These are the activations of a small neural network, seen along a few directions. Each row is one input.
In each table, some parts of the input vary, and every possible input appears once, in random order.
A made-up example of a description, with smaller parts first: ring(5) and (point or (values(2) and line(4)) or line(9)).
Shared parts are said once, and a part with two or three values counts as separate values.

Table:
r1: [ -7   4  14   0 -11  -2  10   6  18  10  -8  14 -24]
r2: [ -7   5   7   0  -2 -12  14  13   7  14   1  17 -23]
r3: [ 17  -6   0   3   3 -16  24   7  -6   8 -18  -1  -4]
r4: [-14  13  10  -2  -6  12   4   1  12   4   1   2 -20]
r5: [-11  13   5  -1  -2   3   3   4   4   9   9   7 -17]
r6: [ 11  -3   8   2  -5   7  17  -2   4  -1 -27  -7  -8]
r7: [-24 -14 -28  -5  15  13 -81 -17 -13 -34  63   1  63]
r8: [ 17  -8   7   3  -7  -5  20   0   5   3 -28  -4  -5]
r9: [ 15   0  -5   2   6 -15  17   4 -12   8  -9  -6   0]
r10: [-13   9  15  -1  -9  10   7   4  16   5  -8  11 -27]
r11: [ 11   1   3   1  -2   9  14  -6  -1  -2 -19 -17  -2]
r12: [ -9  11   2   0   1 -11   7  10   0  14  11  12 -18]
r13: [ 13   2  -2   2   3   0  13  -2  -8   3 -11 -12   1]
r14: [  1 -26 -36  -3  18   9 -69 -23 -25 -41  42 -17  83]
Changing only one part turns r10 into r6. The same change can be made to r1. Which row results?
Answer: r8
Describe the family of inputs behind these rows.
Answer: values(2) and (point or ring(6))

Table:
r15: [ 12  22  33   5 -15 -20  82  26  19  45 -52  14 -81]
r16: [  6  -6 -12   0   8  -6  -9  -2 -13  -6  10  -7  21]
r17: [ -9  -1 -10  -2   7  -3 -20   1  -6  -4  24   6  13]
r18: [ -5  -3  -5  -2   1  14 -23 -10  -2 -14  11  -7  19]
r19: [ -2  -2 -12  -1   8  -4 -17  -2 -11  -5  19  -1  18]
r20: [-18   0  -1  -3  -2  10 -26  -5   8 -10  19   6   7]
r21: [-13  -2  -4  -3   1  14 -26  -7   2 -14  15   0  14]
r22: [  3  -7  -6  -1   2  11 -14 -10  -3 -14   2 -12  21]
r23: [  8  21  38   3 -22  -2  75  18  27  35 -58   9 -79]
r24: [-14   1  -7  -2   5  -6 -21   4  -1   0  29  13   7]
r25: [ 15 -13  -4   2   1   5  -3  -9  -5 -11 -13 -14  20]
r26: [ 18 -11 -11   2   7 -12   3  -1 -15  -3  -6  -8  20]
Changing only one part turns r22 into r16. The same change can be made to r23. Which row results?
Answer: r15
Describe the family of inputs behind these rows.
Answer: values(2) and (point or line(5))
Which other rows does r17 become when the values(2) part takes its other values? List them by row number.
Answer: r21

Table:
r27: [ -3  -2 -11  -2  13  -5 -12   6 -18  -4  13  14  10]
r28: [-18  12  -9  -4   7  -4 -11   3  -7  -3  27  -1  -1]
r29: [ 23  -2 -16   1   7  -7   8  -8 -22  -4  -1 -32  28]
r30: [-21   8   8  -3 -12  19 -26  -5  21  -4  21   5   0]
r31: [ 11 -23 -10   3  10 -11  -9   2  -7  -7   1   0  24]
r32: [  0 -12  -1  -1   3  16  -9  -9   3 -18 -10  -9  17]
r33: [-15  -6   1  -3  -6  -3 -25  -4  12 -10  12  12   6]
r34: [ 20 -12  -3   4  -5  11  -3 -19  -4 -15 -19 -26  29]
r35: [ 28  -7 -15   5   9 -14  -3  -7 -25   0  -5 -19  32]
r36: [-19   2   5  -2  -7  16 -24  -5  12 -13   9   3   1]
r37: [-14  13  -6  -1   3  -8 -22   3  -1  10  36  15   3]
r38: [ -6  30  39   3 -23 -10  65  21  33  47 -32  20 -85]
r39: [ -9   4  -4  -3   7  23 -12  -5  -9 -12   5  -1   1]
r40: [  8  -8 -13  -1  17 -10  -8   1 -18  -3   5   0  19]
r41: [  3  -2 -14  -4  15  -2   2   1 -16  -7   8 -14  14]
r42: [ 19  11  30   4  -9 -14  78  21  17  33 -63   5 -67]
r43: [-21  19  -6  -5   2   0 -13   2   2   7  39   1  -2]
r44: [-18  11   0  -1   1  18 -21  -7  -1  -6  16  -3  -5]
r45: [-21  18   3  -3  -3  22 -23  -6   8   4  28  -2  -6]
r46: [ 31 -23 -13   7   1 -15  -3  -7 -13  -3  -9 -19  37]
r47: [-11  -6   2  -3  -1  21 -15  -3   4 -19  -2   4   7]
r48: [-17   0   4  -4 -11   1 -27  -4  21  -1  24  14   4]
r49: [ 26 -19  -8   2  -5  -6  -5 -15  -4 -12 -16 -18  34]
r50: [  2  -2  -5  -1  10  18  -6 -10 -10 -12  -2 -14  11]
r51: [  6  16  32   2 -13  -8  74  25  16  36 -57  19 -76]
r52: [ 22  -2  -7   4   2  13   0 -20 -17  -9 -11 -33  24]
r53: [ 43  12  24   9 -18 -16  84  14  11  32 -67 -11 -53]
r54: [ -6 -14  -3  -4   0   4 -17  -1   4 -15   1  14  11]
r55: [-10 -10  -5   2   0 -13 -19   3   1  -5  21  13  10]
r56: [  6 -19  -5  -3   3  -1 -11  -5   3 -15  -7   0  21]
r57: [ -1 -18  -8   1   6  -6 -12   6  -6  -9  10  14  16]
r58: [ -4  24  37   4 -19 -14  67  21  23  39 -44  18 -82]
r59: [-12  -4  -2   1  -5  -9 -21   2  10   4  33  15   8]
r60: [-12   6  -9   0   8 -11 -20   3 -10   1  24  13   4]
r61: [ -9   4 -12  -5  12   3  -3   6 -15  -8  16   0   5]
Describe the family of inputs behind these rows.
Answer: line(5) and (point or ring(6))
Changing only the line(5) part turns r32 into r47. The same change can be made to r40. Which row results?
Answer: r27
Start at r45 and move only the ring(6) part, one step at a time. The first step leads to r43. Which rows follow, in order?
Answer: r37, r59, r48, r30
List by row number the other rows that have the line(5) part in common with r55.
Answer: r28, r33, r36, r44, r58, r60
List by row number the other rows that have the line(5) part in common with r34.
Answer: r29, r35, r46, r49, r52, r53

Table:
r62: [ 11  16  30   3 -19 -10  69  15  23  32 -48   1 -62]
r63: [  5  19  33   5 -19  -8  54  16  24  38 -38  18 -66]
r64: [  1   2 -13  -1   7   3 -21 -11 -11  -6  20 -16  26]
r65: [-17   0 -16  -3  13   1 -29   0 -15 -10  37   6  19]
r66: [ 14  16  27   5 -15 -19  66  17  16  35 -47   6 -63]
r67: [ 14  14  29   6 -16 -12  59  13  16  35 -47   8 -58]
r68: [ -7  23  30   1 -10 -10  59  25  20  33 -35  22 -77]
r69: [-21   8 -12  -5  12  11 -30  -4  -9  -9  35   0  14]
r70: [-10  23  32  -1 -14  -2  62  22  26  30 -36  16 -77]
r71: [  1  21  34   2 -22  -6  63  18  31  35 -38  10 -71]
r72: [-10  -8 -15  -2   4  -4 -39  -4  -3 -11  36   7  32]
r73: [ 16 -23 -22   0  13  -6 -23  -8 -20 -20   7 -10  48]
r74: [-23   7 -10  -5   7  19 -35  -7  -7 -17  30   3  14]
r75: [ 16  -9 -18   0  14   5 -12 -12 -22 -14   4 -25  37]
r76: [-10   6 -11  -2   4   7 -29  -9  -4  -5  33  -7  21]
r77: [ 26   6  24   4 -12  -8  78  14  11  23 -63  -8 -50]
r78: [  5  -6 -16   1   8  -7 -21  -7 -16  -7  21 -11  31]
r79: [  1 -12 -17  -1   7  -8 -31  -7  -9 -13  23  -2  37]
r80: [ 12 -23 -17   0   9  13 -30 -16 -14 -29   3 -18  49]
r81: [-12   5  -8  -2  -1  15 -34 -12  -2 -13  27  -4  21]
r82: [ -2   0 -10  -1   2  10 -26 -14  -9 -14  15 -14  26]
r83: [ 29   7  21   6  -9 -16  75  17   4  26 -62  -2 -51]
r84: [ 14 -10 -16   0   9  13 -18 -16 -20 -22  -2 -22  37]
r85: [ 13 -29 -20   0  11   1 -32 -13 -14 -28   6  -9  54]
r86: [  4  21  31   3 -19 -14  60  20  25  38 -38  16 -71]
r87: [ 20 -17 -22   2  15  -5 -12  -8 -26 -15   5 -19  42]
r88: [ -3 -19 -14  -1   4  -1 -41 -12  -4 -20  23  -1  43]
r89: [ -6  -2 -15   0   5  -3 -28  -4  -9  -6  34  -1  26]
r90: [ -6  21  31   2 -11  -3  52  21  19  33 -35  25 -72]
r91: [-24 -13 -14  -5   9   7 -50  -5  -3 -23  38  15  30]
r92: [ -4 -13 -11   0   2  11 -39 -15  -2 -22  19 -10  37]
r93: [ 29   5  23   7  -9  -9  68  13   5  26 -63  -1 -46]
r94: [-15  -9  -9  -2  -1  15 -47 -12   5 -21  31  -1  32]
r95: [-14 -15 -12  -2   1   3 -49  -9   3 -19  35   9  37]
r96: [-26  -7 -11  -5   7  19 -48  -7  -1 -25  34   6  25]
r97: [-21  -6 -16  -6  12   0 -40   1  -8 -15  38  14  26]
Describe the family of inputs behind these rows.
Answer: line(4) and (values(3) or ring(6))
Changing only the line(4) part turns r79 into r97. The same change can be made to r78. Which row results?
Answer: r65
Start at r75 and move only the line(4) part, one step at a time. The first step leads to r64. Which rows follow, in order?
Answer: r76, r69
Which other rows does r86 become when the values(3) part takes its other values? List them by row number.
Answer: r63, r71
List by row number the other rows that have the line(4) part in common with r83.
Answer: r73, r75, r77, r80, r84, r85, r87, r93
